A small network was trained on invented records. Each row is its activation on one of them, seen along a few directions.
Each row is followed by the record's values for the fields MOPUM, GISIK, KETUD, BILOM.
Other fields move the rows too, some of them a lot.
In the rows, zero is written as 500.
Strong random noise was added to every row along 21 fixed directions; ignore it. To show where, here is one row again and again, with new noise each time:
421  539  425  516  562  421  423  549  389  670  354  729  651  221  620  792  431  406  746  395  810  651  486  587  687  445  611  754  422  367  338  417  491  480  476  350  377  482
473  376  588  509  552  536  474  479  510  671  497  654  472  468  476  517  605  533  443  320  569  677  406  468  593  637  556  377  366  679  365  503  732  642  423  582  665  498
524  435  498  332  738  549  488  523  316  525  333  302  404  595  612  386  573  476  410  574  412  338  575  649  532  290  323  493  504  508  401  605  310  505  446  525  290  507
421  518  460  492  629  496  372  374  342  653  370  483  446  438  541  446  539  493  510  361  583  480  465  582  659  424  549  581  548  505  362  586  564  661  489  594  458  594
568  486  405  649  488  376  498  323  385  504  654  488  423  465  280  654  483  492  683  547  614  451  558  439  551  636  656  536  698  618  628  539  489  425  640  430  437  483
581  414  531  470  258  501  621  429  352  492  517  347  529  320  405  492  538  669  581  486  597  625  445  521  663  623  550  285  591  391  404  524  555  457  644  384  754  575
460  673  554  442  520  539  593  471  691  387  543  675  607  396  510  552  446  344  529  562  522  577  550  525  464  602  573  701  432  439  539  414  599  534  645  543  459  506
604  516  675  320  519  535  469  409  307  639  420  300  402  506  436  590  592  669  477  387  473  340  361  734  624  410  587  542  455  456  518  569  499  565  562  537  453  528
495  620  565  511  630  347  424  378  615  423  416  482  495  588  561  458  485  564  599  452  452  328  411  388  373  467  552  520  497  581  589  428  362  432  555  523  497  309
657  292  435  524  795  386  554  463  474  642  450  698  585  502  521  631  619  373  613  605  575  609  541  365  449  417  532  661  535  576  592  464  505  474  457  418  391  430
435  504  418  536  626  518  609  697  401  469  539  327  524  822  552  408  455  414  460  584  505  486  520  600  471  413  546  505  570  461  481  721  388  416  596  561  324  498
330  685  552  611  530  403  448  462  393  456  553  466  597  612  657  362  458  462  409  561  600  540  476  463  508  344  488  373  556  336  543  487  452  334  485  501  388  529
605  552  611  518  285  360  370  372  385  592  438  478  297  287  396  477  382  697  631  318  461  321  333  359  554  513  525  517  535  595  528  416  493  669  480  455  714  570
478  627  494  622  647  555  452  501  556  316  520  238  555  381  521  591  692  418  390  675  505  483  606  515  545  590  167  614  556  493  512  611  714  775  489  492  181  589
464  485  591  435  566  512  462  509  455  450  558  461  227  570  459  373  470  538  499  497  404  389  585  515  506  502  387  371  501  676  402  553  350  513  519  556  409  582
367  480  438  486  506  716  587  563  571  376  672  515  497  807  365  493  559  712  469  389  328  474  557  548  566  567  297  510  551  581  504  690  503  396  537  566  355  635
492  563  618  585  650  399  443  339  397  564  542  550  453  512  492  504  541  378  432  554  576  495  476  473  548  481  545  458  503  620  561  484  588  533  467  540  377  456
666  389  449  456  505  520  507  598  655  520  562  444  376  471  629  306  476  374  468  747  395  545  614  386  239  424  530  518  571  357  501  451  400  526  518  513  633  545
496  423  387  585  530  523  421  427  649  452  438  594  585  577  475  513  523  460  510  537  391  470  492  437  560  428  399  485  480  623  488  530  488  506  257  465  528  257
507  597  510  295  499  471  462  421  453  347  488  411  579  335  407  527  584  596  518  381  466  322  589  284  377  491  281  471  414  429  593  373  415  533  594  466  615  479
575  388  385  444  534  412  543  487  565  536  563  404  415  435  588  360  612  677  580  467  520  591  466  527  437  597  486  277  564  534  427  623  606  510  497  506  677  561
558  387  581  572  552  492  358  529  465  477  605  403  416  590  428  528  560  686  479  478  538  503  558  560  503  599  446  350  501  521  401  501  424  428  568  409  435  587
395  536  678  673  528  523  363  284  388  571  555  629  486  658  368  395  463  309  427  461  517  528  427  298  676  365  602  426  512  567  404  520  515  589  500  609  568  377

386  560  304  487  583  392  483  466  492  414  371  484  607  408  577  453  526  429  573  497  566  499  537  577  587  420  440  490  542  497  477  583  519  582  412  517  437  487 : <MOPUM:pumev GISIK:kube KETUD:sak BILOM:dos>
396  541  365  477  586  458  342  271  374  740  528  663  357  427  810  332  420  655  543  302  576  424  451  545  489  451  482  349  556  511  298  452  431  198  354  483  559  467 : <MOPUM:pumev GISIK:kep KETUD:sak BILOM:toza>
836  332  415  427  433  537  675  613  448  557  568  281  601  636  408  578  491  534  416  589  440  414  432  600  331  621  639  476  466  469  601  579  528  387  582  408  696  272 : <MOPUM:pumev GISIK:kube KETUD:ralif BILOM:dos>
644  386  508  438  503  505  407  518  567  445  261  377  631  540  648  352  500  652  438  551  388  449  423  693  529  348  420  452  466  318  355  470  364  477  420  380  583  449 : <MOPUM:pumev GISIK:kube KETUD:sak BILOM:dos>
467  494  548  496  596  385  396  351  538  567  375  650  579  539  591  541  497  548  539  425  594  503  408  639  537  476  703  421  420  538  489  368  422  309  445  474  518  319 : <MOPUM:pumev GISIK:kube KETUD:sak BILOM:pama>
359  707  436  538  424  514  596  524  513  462  614  643  445  543  568  461  324  397  552  545  421  439  533  372  455  382  463  672  591  455  627  512  431  382  463  545  363  525 : <MOPUM:pumev GISIK:kep KETUD:nogaf BILOM:toza>
510  437  608  526  548  547  479  567  615  713  401  651  581  490  807  546  601  604  453  513  517  705  347  543  476  375  525  608  456  326  500  372  592  429  336  465  461  578 : <MOPUM:pumev GISIK:kube KETUD:sak BILOM:toza>
562  632  581  575  490  475  488  495  632  520  500  489  456  498  758  392  351  596  419  499  461  397  378  476  278  689  453  472  428  567  445  360  510  314  494  445  569  349 : <MOPUM:pumev GISIK:kube KETUD:nogaf BILOM:pama>
385  534  691  389  445  543  402  652  469  528  522  400  557  590  423  800  671  667  452  273  543  444  410  460  463  463  492  370  235  471  614  400  438  464  443  521  506  365 : <MOPUM:fod GISIK:kube KETUD:sak BILOM:guvof>
557  514  558  445  542  648  460  415  470  599  641  500  330  544  489  583  495  449  417  589  403  335  634  323  293  487  431  562  497  544  598  361  324  265  494  491  419  356 : <MOPUM:pumev GISIK:kep KETUD:govel BILOM:toza>
470  450  431  497  536  527  496  411  375  521  602  542  526  534  519  495  496  392  432  630  549  501  604  546  562  414  413  337  515  506  484  520  420  276  364  428  418  395 : <MOPUM:pumev GISIK:kube KETUD:sak BILOM:pama>
440  633  523  506  552  445  612  374  556  529  736  645  647  455  512  514  622  548  660  413  639  714  376  400  547  490  497  516  560  362  542  650  788  518  637  549  530  626 : <MOPUM:tonog GISIK:kube KETUD:pegim BILOM:guvof>
494  671  733  504  345  474  681  341  689  370  500  621  441  367  510  589  465  547  760  553  386  471  335  318  569  508  475  637  585  541  613  408  469  479  610  473  495  433 : <MOPUM:fod GISIK:kube KETUD:sak BILOM:guvof>
446  607  590  629  457  338  443  338  397  394  475  474  619  632  204  505  482  588  407  232  496  365  336  407  630  617  609  396  450  715  634  552  680  692  536  591  622  392 : <MOPUM:pumev GISIK:kep KETUD:nogaf BILOM:toza>
511  546  639  414  454  476  569  636  562  376  417  638  440  423  583  422  316  531  603  592  432  524  548  575  548  409  340  587  453  463  389  438  309  435  510  375  358  639 : <MOPUM:pumev GISIK:kube KETUD:govel BILOM:pama>
570  639  660  464  477  535  408  405  488  532  498  344  412  364  520  577  533  440  554  538  450  321  447  330  432  367  455  706  530  348  556  439  427  647  603  521  467  463 : <MOPUM:pumev GISIK:kep KETUD:sak BILOM:pama>
541  415  746  668  595  532  432  635  601  427  582  480  425  650  591  438  545  530  415  618  448  593  516  336  406  540  310  379  463  524  362  419  410  466  543  422  395  531 : <MOPUM:fod GISIK:kep KETUD:sak BILOM:guvof>
331  704  331  598  376  511  492  579  634  402  302  460  423  548  607  320  224  422  502  478  371  338  431  659  565  543  542  664  555  653  433  613  481  623  375  616  465  447 : <MOPUM:pumev GISIK:kep KETUD:sak BILOM:pama>
559  584  395  320  493  518  603  485  582  560  429  644  513  301  496  684  399  423  523  423  515  406  533  669  409  701  674  750  371  598  603  386  590  479  516  531  520  401 : <MOPUM:fod GISIK:kep KETUD:nogaf BILOM:guvof>
601  656  606  532  418  267  534  440  317  485  450  530  553  573  431  347  254  644  532  341  498  343  259  590  578  496  589  531  492  554  552  556  548  522  598  441  576  560 : <MOPUM:pumev GISIK:kep KETUD:sak BILOM:pama>
440  499  504  495  413  484  520  350  461  566  681  791  388  342  457  590  480  488  575  549  549  576  626  378  520  508  492  492  584  536  650  333  477  298  423  452  448  636 : <MOPUM:pumev GISIK:kube KETUD:sak BILOM:pama>
527  547  592  466  516  534  339  274  314  521  434  465  544  372  288  516  487  322  391  447  594  450  551  619  712  491  621  495  409  466  337  492  569  698  586  537  565  422 : <MOPUM:fod GISIK:kep KETUD:nogaf BILOM:guvof>
661  339  557  582  410  574  594  555  506  516  348  536  501  337  357  783  510  307  625  742  488  578  535  482  669  496  509  691  505  592  497  430  450  604  423  338  411  365 : <MOPUM:tonog GISIK:kep KETUD:feg BILOM:guvof>
617  390  617  573  408  484  518  647  448  622  564  441  295  486  469  547  408  418  471  649  549  573  526  560  468  556  684  498  528  533  505  480  458  512  522  476  465  573 : <MOPUM:pumev GISIK:kube KETUD:govel BILOM:pama>
534  318  580  653  536  660  473  364  527  527  336  422  525  592  572  497  622  432  583  676  393  548  430  331  695  282  376  516  653  445  297  540  332  485  428  426  480  274 : <MOPUM:fod GISIK:kube KETUD:sak BILOM:guvof>
715  316  637  399  474  713  548  532  585  609  612  304  274  420  478  492  667  613  461  524  390  524  501  458  384  678  452  507  524  480  374  534  590  660  684  554  652  630 : <MOPUM:pumev GISIK:kep KETUD:sak BILOM:pama>
444  575  537  689  305  580  470  749  535  638  565  409  394  415  639  602  454  582  446  414  538  541  390  295  348  697  432  589  478  514  511  418  637  585  453  499  557  592 : <MOPUM:pumev GISIK:kep KETUD:sak BILOM:pama>
518  426  599  517  442  458  440  565  558  518  334  336  447  494  456  535  546  593  798  360  507  503  292  387  621  399  596  520  512  471  291  621  382  742  631  517  684  393 : <MOPUM:fod GISIK:kube KETUD:sak BILOM:guvof>
640  459  515  503  477  346  693  579  559  449  556  517  453  433  566  459  476  480  587  683  491  587  444  550  456  553  479  397  528  599  579  543  566  481  470  416  494  515 : <MOPUM:pumev GISIK:kube KETUD:sak BILOM:dos>
418  761  427  488  299  567  456  414  431  425  409  324  455  360  564  402  391  421  382  611  381  311  507  632  618  356  371  597  581  396  566  539  530  600  326  533  409  537 : <MOPUM:tonog GISIK:kep KETUD:sak BILOM:guvof>
481  382  565  489  521  330  333  615  583  392  622  586  441  593  298  485  518  443  669  434  506  543  506  411  568  292  507  282  372  549  416  629  374  717  434  518  586  454 : <MOPUM:vovuz GISIK:kube KETUD:sak BILOM:guvof>
442  386  433  556  385  579  506  487  633  531  391  598  540  660  482  557  498  658  594  454  394  524  419  532  579  427  618  575  590  497  573  473  384  353  389  499  534  462 : <MOPUM:fod GISIK:kube KETUD:feg BILOM:guvof>
536  573  324  568  500  563  700  548  524  528  544  552  582  532  558  380  335  292  444  602  488  546  463  599  491  613  519  690  557  559  464  679  731  578  525  559  500  515 : <MOPUM:tonog GISIK:kube KETUD:nogaf BILOM:guvof>
598  346  689  509  410  694  469  424  673  597  701  593  396  603  437  541  613  596  341  569  386  605  527  435  385  624  580  349  447  507  549  339  535  315  475  511  646  447 : <MOPUM:pumev GISIK:kep KETUD:vinid BILOM:pama>
648  447  579  641  297  405  723  481  320  479  564  458  566  589  342  564  383  447  570  671  527  559  297  684  796  491  590  329  553  620  517  693  576  426  450  337  502  332 : <MOPUM:pumev GISIK:kube KETUD:sak BILOM:dos>

Here are new rows. What are their fields?
395  530  440  328  464  847  517  538  509  528  554  332  420  408  564  571  633  403  417  566  446  487  709  482  428  475  410  628  537  263  424  469  415  480  606  607  449  569 : <MOPUM:fod GISIK:kep KETUD:sak BILOM:guvof>
519  423  380  421  477  541  546  648  273  578  635  326  493  504  467  757  594  515  429  599  629  462  657  624  408  528  474  404  481  440  670  473  393  238  456  392  330  506 : <MOPUM:pumev GISIK:kube KETUD:sak BILOM:pama>
502  651  667  646  438  535  259  564  469  711  551  498  353  460  638  547  328  346  372  509  576  426  463  380  324  478  681  650  409  375  456  285  434  503  507  529  510  425 : <MOPUM:pumev GISIK:kep KETUD:nogaf BILOM:toza>
644  347  565  272  543  461  494  476  350  538  610  647  373  504  235  528  442  439  579  395  498  405  581  547  522  490  567  355  322  660  393  513  356  498  589  476  637  411 : <MOPUM:pumev GISIK:kep KETUD:sak BILOM:pama>
492  577  653  512  498  457  486  573  472  328  359  339  465  425  358  630  495  385  503  566  500  414  533  628  636  525  549  626  471  542  522  504  458  777  611  521  307  539 : <MOPUM:pumev GISIK:kep KETUD:sak BILOM:toza>
559  649  639  560  672  429  494  389  471  357  614  514  633  666  518  298  363  288  412  574  523  411  438  515  481  492  444  411  406  516  331  589  514  493  679  490  483  305 : <MOPUM:pumev GISIK:kube KETUD:sak BILOM:pama>
499  567  475  494  532  456  602  674  622  457  468  503  539  389  717  360  414  576  602  418  532  577  449  358  335  615  399  634  514  396  369  496  554  582  680  493  589  662 : <MOPUM:pumev GISIK:kube KETUD:nogaf BILOM:toza>
565  422  259  554  646  673  544  354  649  575  510  577  499  590  602  498  509  535  458  567  431  477  590  713  424  715  580  728  666  555  478  519  565  301  552  516  388  504 : <MOPUM:fod GISIK:kep KETUD:sak BILOM:guvof>
398  448  495  579  493  517  495  557  663  445  396  494  577  545  376  574  547  306  496  491  522  608  507  468  573  525  767  592  490  523  522  541  571  768  533  671  568  418 : <MOPUM:pumev GISIK:kube KETUD:nogaf BILOM:toza>
478  534  656  490  282  684  535  522  508  602  584  522  435  478  489  640  456  593  366  512  539  564  512  677  466  702  734  582  494  390  600  291  521  317  633  518  496  679 : <MOPUM:pumev GISIK:kube KETUD:sak BILOM:pama>
506  483  357  490  624  449  407  361  326  624  509  504  454  406  574  427  550  497  555  477  563  476  521  542  593  356  390  494  597  458  402  623  536  528  414  477  429  577 : <MOPUM:pumev GISIK:kep KETUD:sak BILOM:pama>
492  482  564  521  501  555  519  579  584  525  524  636  319  448  603  475  418  419  563  557  420  517  477  494  557  493  343  500  441  664  317  533  481  564  363  480  428  459 : <MOPUM:pumev GISIK:kube KETUD:sak BILOM:toza>
499  372  532  443  758  612  510  441  476  591  330  402  372  490  607  369  632  491  443  438  462  511  535  448  516  573  373  493  517  664  248  577  525  628  546  604  483  485 : <MOPUM:fod GISIK:kep KETUD:govel BILOM:guvof>
506  468  535  393  561  562  561  617  672  421  414  303  516  387  669  589  681  392  565  750  506  598  612  504  393  384  509  576  542  248  531  445  356  508  576  500  389  489 : <MOPUM:pumev GISIK:kep KETUD:sak BILOM:pama>
482  642  439  288  320  467  523  199  470  515  397  725  533  298  562  263  393  469  432  526  346  395  439  589  599  241  430  474  504  444  647  405  555  480  224  537  674  542 : <MOPUM:tonog GISIK:kube KETUD:sak BILOM:guvof>
629  433  480  519  557  526  514  492  476  458  634  329  538  616  441  484  610  440  439  652  444  484  508  553  505  388  434  465  567  388  532  675  553  580  517  492  441  484 : <MOPUM:fod GISIK:kube KETUD:sak BILOM:guvof>
679  361  571  558  622  442  275  580  450  425  442  309  617  474  349  700  618  470  430  545  584  417  573  526  474  534  402  474  349  492  446  436  444  665  519  349  437  383 : <MOPUM:pumev GISIK:kube KETUD:sak BILOM:pama>
